Each row below holds a small network's activations on one input, seen along a few directions.
Each table varies a few parts of the input and shows all the possible inputs, shuffled.
Descriptions start from the smaller parts, as in this example, which fits no table here: one of 3 separate values, together with either a single point or one of 9 places along a line or (one of 4 places along a line, together with one of 8 places around a ring).
Shared parts are said once, and a part with two or three values counts as separate values.
(in the rows, 100 means zero)

Other details of the inputs shift rows strongly along two fixed directions, in all tables alike. That doesn't count.

A family of inputs:
R1: [92 89 89 100 134 84 73 76 106 117 92 114]
R2: [94 73 88 79 109 131 112 92 114 54 98 99]
R3: [85 83 81 117 125 69 83 96 98 91 106 94]
R4: [133 121 126 74 45 153 136 108 95 96 96 102]
R5: [108 117 143 130 100 62 82 117 76 172 113 119]
R6: [78 70 48 106 172 60 48 53 117 109 84 104]
R7: [87 83 78 119 124 69 82 97 99 90 106 92]
R8: [84 76 107 137 141 55 67 115 95 127 115 110]
R9: [123 127 165 131 43 101 122 163 70 130 127 109]
R10: [127 136 136 110 52 106 104 133 71 142 110 108]
R11: [73 71 56 106 146 62 67 83 99 83 104 88]
R12: [103 93 43 35 92 158 118 47 117 29 74 84]
R13: [75 71 54 108 145 62 66 84 99 83 103 86]
R14: [104 108 83 77 93 114 99 80 94 92 93 99]
R15: [134 135 166 116 46 109 117 141 73 158 114 116]
R16: [116 113 132 84 46 144 143 126 90 69 110 101]
R17: [115 115 133 140 98 69 73 129 84 170 109 119]
R18: [69 88 65 118 169 27 39 62 90 139 99 107]
R19: [96 85 116 148 125 56 69 134 90 138 118 108]
R20: [83 99 87 130 146 35 54 77 90 146 101 111]
R21: [95 82 61 62 122 120 101 47 117 67 81 95]
R22: [92 90 90 86 96 109 105 102 93 70 107 92]
R23: [112 125 129 107 77 95 103 106 83 131 104 114]
R24: [78 69 88 112 144 66 79 89 99 98 108 98]
R25: [123 116 131 90 67 132 114 113 96 115 98 116]
R26: [113 111 86 68 76 138 121 75 105 69 86 99]
R27: [80 72 46 106 168 54 54 48 111 111 87 95]
R28: [91 100 118 115 97 78 92 124 78 114 119 102]
R29: [68 157 80 88 111 121 148 78 195 92 41 71]
R30: [105 96 139 149 104 66 80 150 82 148 124 113]
R31: [100 101 72 90 109 98 92 69 104 91 88 99]
R32: [116 86 91 61 65 165 144 100 112 32 96 83]
R33: [117 100 130 103 66 121 125 133 90 94 114 97]
R34: [82 68 37 47 114 138 112 59 118 10 87 77]
R35: [116 111 81 71 73 138 119 77 106 69 86 95]
R36: [126 111 113 69 62 158 127 100 107 83 89 108]
R37: [76 71 60 94 137 84 88 71 110 60 97 91]
R38: [129 145 160 111 41 106 112 143 63 155 116 116]
R39: [77 155 117 102 79 137 178 129 182 80 61 68]
R40: [103 96 142 148 105 66 81 148 82 148 124 115]
R41: [110 85 98 56 69 165 146 95 110 32 97 88]
R42: [115 100 133 101 67 122 125 132 89 94 114 98]
Description of these inputs: one of 2 separate values, together with either a single point or (one of 4 places along a line, together with one of 5 places along a line).
- The inputs of R25 and R8 match in every part but the choice among 2 separate values. If R26 is changed in the same way as R25 into R8, which row does it become? => R9
- The inputs of R29 and R39 match in every part but the choice among 2 separate values. If R21 is changed in the same way as R29 into R39, which row does it become? => R41
- Which other rows does R2 become when the choice among 2 separate values takes its other values? List them by row number. => R1

A family of inputs:
R43: [93 80 66 63 101 135 121 73 117 35 90 84]
R44: [108 102 121 122 88 90 99 129 88 117 113 102]
R45: [89 90 82 112 134 65 68 79 95 117 99 107]
R46: [86 91 80 108 136 66 65 82 94 120 99 104]
R47: [75 75 61 131 173 24 38 63 95 133 100 105]
R48: [109 107 129 111 87 99 102 122 89 122 109 110]
R49: [103 97 82 74 97 122 103 80 102 80 93 98]
R50: [128 122 152 108 39 132 132 154 83 109 116 105]
R51: [129 122 156 109 48 122 124 143 80 128 115 111]
R52: [121 123 151 104 43 127 135 147 82 106 116 104]
R53: [79 159 90 81 92 141 163 85 190 83 43 72]
R54: [102 104 123 120 91 92 98 131 91 116 112 105]
R55: [104 103 122 120 90 91 98 130 90 116 113 104]
R56: [103 86 52 39 94 157 120 54 116 29 78 87]
R57: [105 84 52 38 91 163 126 47 122 20 77 90]
R58: [91 90 78 110 132 64 66 80 91 121 100 101]
R59: [87 90 83 112 135 65 68 79 96 116 99 108]
R60: [100 107 127 115 86 92 105 128 87 113 113 103]
R61: [112 103 125 115 89 93 99 118 87 126 110 106]
R62: [86 82 87 115 140 65 72 87 100 116 102 103]
R63: [90 82 80 96 116 95 99 88 104 77 101 91]
- What do these inputs look like to the network? => either a single point or (one of 4 places along a line, together with one of 5 places along a line)
- A walk changes only the place on the line of 5. It starts at R46 and steps to R59. List the rest of the walk in order. => R48, R54, R60

A family of inputs:
R64: [106 80 90 111 116 78 73 96 86 115 108 104]
R65: [111 105 120 95 78 136 131 119 114 80 98 100]
R66: [127 124 138 109 51 106 106 131 68 124 117 112]
R67: [92 85 69 94 121 106 92 90 120 79 88 86]
R68: [116 109 111 105 77 96 96 106 79 109 110 108]
R69: [91 100 96 74 90 131 130 95 126 62 90 89]
R70: [77 98 62 79 121 106 110 77 122 68 85 81]
R71: [104 84 97 117 117 71 66 108 81 130 113 106]
R72: [94 81 63 89 120 112 99 78 125 67 85 84]
R73: [94 79 97 108 126 85 76 101 87 109 109 113]
R74: [115 90 117 98 86 118 109 107 87 94 109 113]
R75: [66 90 64 125 161 40 73 73 113 113 94 89]
R76: [96 97 92 67 84 143 141 85 131 47 87 87]
R77: [95 98 92 65 85 144 139 87 130 48 87 87]
R78: [75 89 81 88 124 98 102 86 126 77 90 90]
R79: [104 91 95 83 96 137 128 95 125 58 90 94]
R80: [96 97 86 106 112 74 70 95 82 113 107 105]
R81: [118 127 144 108 60 102 113 132 67 128 117 106]
R82: [80 64 78 127 164 47 52 81 90 121 109 114]
R83: [105 78 80 98 115 91 78 91 91 100 104 101]
R84: [88 110 79 114 161 48 41 45 108 174 84 117]
R85: [88 89 112 119 120 61 77 100 84 128 113 110]
R86: [106 97 122 94 81 108 111 102 88 98 108 105]
R87: [105 110 115 128 99 60 69 118 70 144 118 113]
R88: [104 111 123 124 98 64 88 110 72 136 115 105]
R89: [109 114 152 112 67 96 104 138 72 135 121 113]
R90: [112 122 107 92 61 130 126 113 106 84 95 95]
R91: [86 79 73 88 131 114 103 82 129 61 87 92]
R92: [106 90 79 89 98 124 113 88 121 69 87 86]
R93: [107 124 111 83 62 137 145 112 108 78 94 89]
R94: [97 120 68 69 121 116 104 46 143 105 50 105]
R95: [117 108 109 92 69 138 124 119 110 85 96 91]
R96: [92 99 96 110 118 68 83 90 82 115 107 100]
R97: [103 92 127 131 112 70 75 124 74 141 119 120]
R98: [108 106 119 91 79 138 127 124 114 81 98 99]
R99: [84 99 65 92 115 99 92 85 117 79 88 90]
R100: [113 115 152 106 61 107 113 134 75 126 119 112]
R101: [80 100 71 91 121 96 106 82 118 79 88 85]
R102: [112 132 130 117 60 106 113 137 92 122 106 102]
R103: [88 94 59 90 113 104 100 71 122 66 84 88]
R104: [132 106 139 120 63 100 101 134 70 136 119 112]
R105: [104 114 117 100 85 96 101 113 75 114 109 101]
- The inputs of R64 and R72 match in every part but one. If R86 is changed in the same way as R64 into R72, which row does it become? => R76
- The inputs of R104 and R92 match in every part but one. If R89 is changed in the same way as R104 into R92, which row does it become? => R78
- What do these inputs look like to the network? => one of 2 separate values, together with either a single point or (one of 4 places along a line, together with one of 5 places around a ring)
- Which other rows does R98 become when the choice among 2 separate values takes its other values? List them by row number. => R73
- Which other rows does R93 become when the place on the ring of 5 takes its other values? List them by row number. => R65, R72, R77, R90
